Small tables with named rows and columns. After each table, cells are looked up by row and column.

dap =
         menif  nabafep  soseb   non   tur  gulut   guz  sokiv
ditiv     4156     2806   4058  5092  5109   4842  4759   4981
doliga    3113     2597   1940  6643  6855   3008  7093   7196
vutirak   2690     4419   2907  5498  5430   4834  4970   5215
bif       4328     3467   3221  6583  5486   6423  4800   5872
tirudi    3651     2533   4002  5646  5032   6095  4388   5133
tukobu    2747     3046   2328  6697  6129   4488  6121   6541
pob       1539     2411   2263  6654  7506   4060  7334   7069

What is the guz of vutirak in dap?
4970
What is the tur of bif in dap?
5486
What is the menif of bif in dap?
4328
What is the tur of pob in dap?
7506
What is the guz of doliga in dap?
7093
What is the sokiv of bif in dap?
5872
What is the soseb of doliga in dap?
1940
What is the sokiv of pob in dap?
7069
What is the non of vutirak in dap?
5498
What is the soseb of tukobu in dap?
2328
What is the nabafep of tukobu in dap?
3046
What is the tur of tirudi in dap?
5032
What is the nabafep of doliga in dap?
2597
What is the nabafep of bif in dap?
3467

zov:
	suf	bezer	dunugug	nikeru	ton	bugo	fitalug	dozitu	dezibil
san	54.9	64.8	45.6	23.7	15.8	33.4	31.0	45.3	36.4
zul	4.5	50.6	33.0	40.3	6.4	37.1	8.4	57.1	26.6
zam	14.8	43.5	18.7	33.9	16.5	41.7	46.7	36.2	58.2
vimem	39.5	11.5	26.8	44.9	18.4	27.2	38.8	28.7	66.1
lav	50.9	57.3	62.7	34.3	83.8	71.8	58.8	35.2	48.4
rep	14.9	34.0	66.3	6.4	30.2	26.3	40.8	37.1	25.7
dukatot	39.9	46.9	12.2	34.5	36.7	27.6	25.9	0.9	6.7

What is the bugo of zam in zov? 41.7
What is the dunugug of rep in zov? 66.3
What is the suf of dukatot in zov? 39.9
What is the suf of zul in zov? 4.5
What is the fitalug of zam in zov? 46.7
What is the suf of rep in zov? 14.9
What is the fitalug of lav in zov? 58.8
What is the fitalug of dukatot in zov? 25.9
What is the dunugug of lav in zov? 62.7
What is the bezer of dukatot in zov? 46.9

tal =
cols = lepivi, dezavu, zir, vavi
sugo: [-9.0, -8.5, -0.2, 0.1]
tezapi: [5.3, 3.7, -0.7, -5.8]
sonot: [2.8, 5.9, -6.5, -5.3]
kidadul: [2.4, -7.8, -5.7, 0.4]
vadoduf: [0.4, 4.1, 1.3, -9.4]

lepivi of sugo: -9.0
dezavu of sonot: 5.9
lepivi of kidadul: 2.4
vavi of vadoduf: -9.4
zir of sugo: -0.2
lepivi of sonot: 2.8
Which row has the largest zir? vadoduf

Table ziv
|  | gub | kularif | nor | karigin | mag | ritimet | dofi |
|---|---|---|---|---|---|---|---|
| suto | 3726 | 4671 | 5775 | 3398 | 4535 | 4632 | 3318 |
| goturo | 5782 | 4457 | 6542 | 1042 | 4457 | 5503 | 3262 |
| lek | 4457 | 3049 | 1685 | 8835 | 4457 | 3437 | 6816 |

kularif of suto is 4671
gub of lek is 4457
gub of goturo is 5782
mag of suto is 4535
ritimet of suto is 4632
nor of goturo is 6542
dofi of goturo is 3262
karigin of suto is 3398
dofi of lek is 6816
dofi of suto is 3318
karigin of lek is 8835
mag of lek is 4457
nor of suto is 5775
ritimet of lek is 3437
kularif of goturo is 4457
karigin of goturo is 1042
ritimet of goturo is 5503
kularif of lek is 3049
gub of suto is 3726
Row with the largest nor: goturo

pof =
         gir  nozodas  bem
muto      61       31  105
zodigi   108       88  106
suf      106      108  105
pomurem  103      112  104
sudok    100      105  116
sep      106       73  127
vig      104      103  102
tupivek  101       19   74
pedab     88       40  137
rotedod  102       76  112
guz      139       70  208
bamo     115       30  116
niz       93       10  127

vig, bem: 102
niz, nozodas: 10
bamo, nozodas: 30
sep, nozodas: 73
rotedod, bem: 112
sudok, bem: 116
pedab, bem: 137

midakov:
|  | vibef | kadud | mem | pum | fugodu | sunu |
|---|---|---|---|---|---|---|
| gafekam | 20.00 | 19.92 | 46.56 | 76.04 | 32.77 | 35.85 |
| pilukig | 78.09 | 49.31 | 40.04 | 63.36 | 48.86 | 55.08 |
| zup | 32.43 | 38.33 | 59.30 | 44.65 | 47.35 | 47.93 |
| gizelap | 56.13 | 35.58 | 56.34 | 58.46 | 49.81 | 46.16 |

zup, pum -> 44.65
pilukig, pum -> 63.36
zup, fugodu -> 47.35
pilukig, sunu -> 55.08
zup, mem -> 59.30
gafekam, pum -> 76.04
gafekam, vibef -> 20.00
pilukig, kadud -> 49.31
gizelap, sunu -> 46.16
gizelap, pum -> 58.46
gafekam, fugodu -> 32.77
gizelap, vibef -> 56.13
gizelap, kadud -> 35.58
zup, kadud -> 38.33
gafekam, sunu -> 35.85
gafekam, mem -> 46.56
gizelap, fugodu -> 49.81
pilukig, fugodu -> 48.86

